A small network was shown many inputs. Here are its activations along a few directions, one row for each input.
In each table, some parts of the input vary, and every possible input appears once, in random order.
Descriptions start from the smaller parts, as in this example, which fits no table here: one of 8 places around a ring, together with either a single point or one of 9 places along a line or (one of 3 separate values, together with one of 6 places along a line).
Shared parts are said once, and a part with two or three values counts as separate values.
In the rows, zero is written as 128.

Other details of the inputs shift rows strongly along two fixed directions, in all tables alike. That doesn't count.

A family of inputs:
r1: [118 146 159 145 132 134 138 106 168 186 113 153  97]
r2: [106 122 131 117 108 118 136 125 147 136 124 115 131]
r3: [146 115 142 138 180 137 120  90 127 133 122 150 111]
r4: [147 145 101 123 114 127 130 169 116 113 137 101 148]
r5: [ 81 122 163 132 120 133 132  84 163 168 113 152  96]
r6: [113 114 101 109  95 107 129 156 122 112 143  94 149]
r7: [115 122 113 108 104 125 129 145 112  93 131  95 150]
r8: [103 110 123 121 107 108 129 128 135 145 139 121 130]
r9: [126 126 122 132 107 112 133 147 131 140 135 135 135]
r10: [186  96 123 140 220 144  95  87  65  68 142 147 138]
r11: [119 143 125 122  92 124 140 155 134 124 123 121 139]
r12: [156  93 138 140 199 134 111  77 106  87 130 149 134]
r13: [198 110 124 154 218 148  95  96  65  67 144 153 144]
r14: [129 128 139 138 129 120 137 126 151 146 122 150 123]
r15: [132 150 128 130 119 138 131 141 124 128 125 119 129]
r16: [114 141 120 110 101 131 134 148 127 132 123 103 127]
r17: [136 140 103 113  99 136 128 170  97  71 133 104 160]
r18: [ 94 137 158 131 125 142 132  95 157 177 111 149  86]
r19: [120 128 130 134 108 112 137 139 150 153 129 141 124]
r20: [141 137 112 119 104 123 136 165 122 100 129 111 156]
r21: [113 146 162 148 139 149 129  94 153 170 113 162  91]
r22: [116 128 160 136 150 134 133  87 161 177 110 154  92]
r23: [136 144  99 122  99 120 129 174 120 126 142  99 143]
r24: [126 130  97 108 101 117 128 166 118 123 140  93 139]
Each input here is: one of 4 places along a line, together with one of 6 places along a line.
Change only the place on the line of 6 in r18. List by row number the other rows that result. -> r3, r10, r16, r22, r24
Change only the place on the line of 6 in r4. List by row number the other rows that result. -> r1, r13, r15, r21, r23

A family of inputs:
r25: [121 118 143 125 149 145 118  94 110 111 123 141 117]
r26: [116 118 138 135 148 142 115  97 116 115 129 140 117]
r27: [151 141 141 134 162 145 125 113 119 125 116 140 115]
r28: [143 134 144 145 152 128 133 113 143 154 119 149 116]
r29: [138 114 126 124 160 136 118 107 111  94 125 117 131]
r30: [154 126 139 146 149 127 125 120 132 129 125 160 126]
r31: [112 123 121 112 122 132 130 127 136 121 123 106 127]
r32: [119 147 160 147 143 147 126 100 139 166 117 168  92]
r33: [135 106 132 130 154 129 119 103 113 106 128 136 137]
r34: [ 66 131 146 119  72 101 155 128 194 210 114 122 103]
r35: [135 148  94 114  74 117 140 197 118 114 137  93 158]
r36: [133 113 141 132 155 133 118  95 124 119 127 134 127]
r37: [ 54 129 161 127  65 102 156 117 206 230 110 145  89]
r38: [101 122 106 107  67 105 138 167 132 118 137 102 149]
r39: [129 158 106 115  84 117 142 182 140 141 132  85 142]
r40: [ 98 128  99 108  71 112 133 171 116 112 142  91 155]
r41: [119 116 153 133 153 124 128  86 151 150 120 137 112]
r42: [ 97 135 105  89  77 124 140 166 130 119 126  79 140]
r43: [166 125 127 139 157 124 125 129 120 107 128 142 138]
r44: [121 117  97 101  87 102 136 171 123  95 137  86 162]
r45: [124 153  96 120  75 120 135 191 115 122 142  99 153]
r46: [137 100 133 130 150 121 119 106 120 101 129 144 137]
r47: [108 127 124 120 112 135 126 126 124 120 128 115 124]
r48: [111 119  94  95  76 103 139 176 133 102 137  83 160]
r49: [141 137 119 133 109 122 132 155 126 122 134 135 138]
r50: [159 136 123 133 164 149 121 124 115 105 123 127 128]
r51: [135 105 130 131 147 128 121 109 106  94 133 137 140]
r52: [133 116 132 118 152 144 116 107 100  92 124 127 131]
r53: [143 130 141 142 151 130 135 117 146 144 120 151 120]
r54: [131 102 129 133 145 121 116 111 109  91 138 144 141]
r55: [132 142 129 136 114 126 135 142 140 153 124 134 127]
r56: [112 127 129 108 119 129 131 126 126 122 121 109 126]
r57: [122 161 104 106  74 133 138 186 120 128 126  92 138]
r58: [143 103 125 125 155 121 124 114 109  89 130 123 146]
r59: [163 124 125 136 159 129 125 129 124 105 128 143 139]
r60: [133  77 106 123 166 103 105 104 101 136 158 123 121]
r61: [158 138 133 145 156 143 118 118 113 118 132 140 129]
r62: [162 129 124 136 163 137 125 125 117 110 127 135 138]
r63: [130 150 127 132 117 139 130 140 135 145 121 126 116]
r64: [165 138 121 134 162 144 120 130 106  98 125 121 132]
r65: [138 101 128 124 158 126 125 109 118  95 128 128 142]
r66: [150 133 137 148 152 138 123 115 119 130 128 154 125]
r67: [121 106 141 138 148 126 120 100 117 113 133 150 129]
r68: [ 88 139 107  98  67 127 132 167 115 117 135  90 139]
r69: [154 130 128 148 150 135 121 129 105 106 136 150 137]
r70: [ 94 129 134 119 102 129 133 122 149 153 119 119 112]
r71: [136 140 124 136 113 127 134 148 126 132 131 134 133]
r72: [130 105 136 127 160 127 125  96 130 117 124 136 130]
r73: [126 108 139 135 150 130 120  96 118 117 129 145 129]
r74: [ 96 135 106 109  72 116 132 165 126 123 142  87 146]
r75: [ 91 155 168 153 107 126 141 108 188 226 118 165  81]
r76: [164 134 126 135 166 140 122 123 120 111 129 126 135]
r77: [ 89 156 167 150 106 136 143 104 188 224 108 165  70]
r78: [145 143 141 138 152 153 121 113 111 124 121 150 114]
r79: [141 147 124 132 120 132 129 145 131 138 129 119 132]
r80: [130 112 139 126 161 131 123  94 135 122 125 128 125]
r81: [135 114 135 132 153 136 115 100 112 105 133 131 132]
r82: [151 131 139 143 152 127 132 121 134 135 122 147 124]
r83: [156 101 104 137 169 111 106 122 101 150 159 132 118]
r84: [139 144  91 119  82 115 131 195 107  96 146 105 162]
r85: [ 78 157 174 155 105 134 142  99 195 238 109 175  63]
r86: [133 149 124 118 124 141 134 145 130 131 119 118 124]
The inputs of r42 and r86 match in every part but one. If r68 is changed in the same way as r42 into r86, which row does it become? -> r32
The inputs of r30 and r46 match in every part but one. If r53 is changed in the same way as r30 into r46, which row does it become? -> r65
Describe the family of inputs behind these rows. -> one of 2 separate values, together with either a single point or (one of 5 places along a line, together with one of 6 places along a line)
Change only the choice among 2 separate values in r62. List by row number the other rows that result. -> r72
Change only the choice among 2 separate values in r70. List by row number the other rows that result. -> r63
Change only the place on the line of 6 in r39. List by row number the other rows that result. -> r27, r28, r43, r64, r82
Start at r54 and move only the place on the line of 5, one step at a time. The first step leads to r38. Which rows follow, in order? -> r46, r44, r48
